Each row has a name. Each question is about the rows just above it.

tusog: [161 188  72 195 203  87]
mavan: [157 160 119 164 152 108]
nat: [151 131  99 149 140 103]
Fut: [160 151 108 166 156  96]
Nafar: [164 117 112 155 145  90]
naget: [131 133 141 125 120 134]
gapak: [158  98 105 133 161  99]
Pasis: [149 116 112 142 140  99]
The one value in naget and gapak:
[133]
Shared by nat and gapak:
[99]
The one value in gapak and nat:
[99]
After [133 161], its row goes on with
[99]

naget: [111 153 125 118 133 107  62 127 122]
Nafar: [112 133 123 130 128 132 113 108 100]
dupuf: [ 85 143  90 103 154 122  56  92 125]
Fut: [ 86 153 122 102 155 118  56  92 126]
nuzaz: [112 154 122 120 136  96  53 127 122]
After [136  96], its row goes on with
[ 53 127 122]
Which value is in both nuzaz and Nafar?
[112]
Go on from [111 153] to the end of its row.
[125 118 133 107  62 127 122]
After [133 107  62], its row goes on with
[127 122]

Fut: [198 103 197 134]
gapak: [152 114 156  45]
dupuf: [ 94 147 197 133]
nuzaz: [154 114 162  44]
naget: [115 143  94 211]
nat: [164  69  72  86]
Nafar: [150  93 158  44]
Shared by nuzaz and Nafar:
[44]
After [ 94 147], its row goes on with
[197 133]
Go on from [152 114 156] to the end of its row.
[45]
Which value is in both naget and dupuf?
[94]
Whose row is [115 143  94 211]?
naget
Go on from [198 103] to the end of its row.
[197 134]
Go on from [103 197] to the end of its row.
[134]

nuzaz: [123 113 139 126 104 122 123 117 131 107 140 132 139 133 148 117 116 122
 128 136 134 113 116 121 131 130]
gapak: [ 89 103 146 136 140 103 104  90 123 110 173 159 140 146 172 116 135 107
 132 136 142 117 142 150 122 134]
Pasis: [ 89 104 146 136  98  93  95  73 122  96 192 170 148 139 194  66 131 100
 133 141 148 109 141 154 120 136]
Nafar: [109 113 139 126  98  92 123 117 131 107 140 132 139 133 148 117 116 122
 128 136 134 113 116 121 131 130]
karuk: [113 113 139 126 104 118 123 117 122 107 140 132 139 146 171 117 116 122
 128 136 134 113 116 121 131 130]
[109 113 139 126  98  92 123 117 131 107 140 132 139 133 148 117 116 122
 128 136 134 113 116 121 131 130] is in which row?
Nafar
Whose row is [123 113 139 126 104 122 123 117 131 107 140 132 139 133 148 117 116 122
 128 136 134 113 116 121 131 130]?
nuzaz
After [98 93], its row goes on with
[ 95  73 122  96 192 170 148 139 194  66 131 100 133 141 148 109 141 154
 120 136]
Where do [ 89 104 146 136  98  93  95  73 122  96 192 170 148 139 194  66 131 100
 133 141 148 109 141 154 120 136] appear?
Pasis
[ 89 103 146 136 140 103 104  90 123 110 173 159 140 146 172 116 135 107
 132 136 142 117 142 150 122 134] is in which row?
gapak
After [ 89 104 146 136], its row goes on with
[ 98  93  95  73 122  96 192 170 148 139 194  66 131 100 133 141 148 109
 141 154 120 136]
After [146 172], its row goes on with
[116 135 107 132 136 142 117 142 150 122 134]

Pasis: [109 135 130 140  81 133 137  91 139  83 154 108 149 131 120 151 152 142
 128 107 124 147 147 130 118 120 111 128 112 119 105]
gapak: [133 140 103 106 110 133 132 102 124 115 122 107 119 124 116 139 129 116
 122 127 147 144 136 136 129  97 105 126 121 101 132]
tusog: [128 139 110 120 103 117 126 114 115 101 121 140 123 122 125 170 151 124
 117 136 122 148 107 140 136 129 144 112 141  97 108]
Fut: [147 142 145 142 124 126  99 103 113 115 132 124 121 137 154 113 131 109
 138 128 119 147 140 143 139 139 131 111 126 119 130]
nat: [144 102 109 146 128 104 127 114 115 109 130 108 126 127 100 112 119 156
 119 139 129 113 116 138 129 141 101 112 146 133 126]
dareg: [133 140 146 106 110 133 132 102 124 115 122 107 119 124 102 139 129 116
 133 156 142 200 100 139 137 156 109 134  97 163 102]
mavan: [145 139 133 118 129 108 115 145 122 114 119  90 149 137 153 113 131 121
 138 127 119 147 140 105 118 143 116  92 132 138 120]
Nafar: [146 119 153 134 150 105 125 134 129  93 156  94 120 133 122 145 126 120
 117  90 124 132 139 105 106 135 149 121 159 147 145]
naget: [108 118 130 129 121 133 118 140 150 128 150 116 137 137 154 110 123 114
 137 127  99 124 110 116 122  99 128 113 122 124 134]
karuk: [120 149 112 115 125 145 121 122 132 143 126 130 137  94 127 119 147 140
 132 134 115 112 108 132 128 136 117 119 126 113 125]
Whose row is [145 139 133 118 129 108 115 145 122 114 119  90 149 137 153 113 131 121
 138 127 119 147 140 105 118 143 116  92 132 138 120]?
mavan
Go on from [137 153 113] to the end of its row.
[131 121 138 127 119 147 140 105 118 143 116  92 132 138 120]
Go on from [126 114 115] to the end of its row.
[101 121 140 123 122 125 170 151 124 117 136 122 148 107 140 136 129 144
 112 141  97 108]
After [140  81 133 137], its row goes on with
[ 91 139  83 154 108 149 131 120 151 152 142 128 107 124 147 147 130 118
 120 111 128 112 119 105]
Whose row is [120 149 112 115 125 145 121 122 132 143 126 130 137  94 127 119 147 140
 132 134 115 112 108 132 128 136 117 119 126 113 125]?
karuk
After [128 119 147 140], its row goes on with
[143 139 139 131 111 126 119 130]

nuzaz: [157  64 121 205 104  47 109  80 114  76  67  79  75 167]
dareg: [189  72  52 139  93  51  76  75  75  94  45  80  59  49]
Pasis: [ 52 185 164  75 179 184 109  80 114  51  66  76 169 198]
The row with [ 52 185 164  75 179 184 109  80 114  51  66  76 169 198] is
Pasis
Go on from [109  80 114  76  67] to the end of its row.
[ 79  75 167]
[157  64 121 205 104  47 109  80 114  76  67  79  75 167] is in which row?
nuzaz
Whose row is [189  72  52 139  93  51  76  75  75  94  45  80  59  49]?
dareg

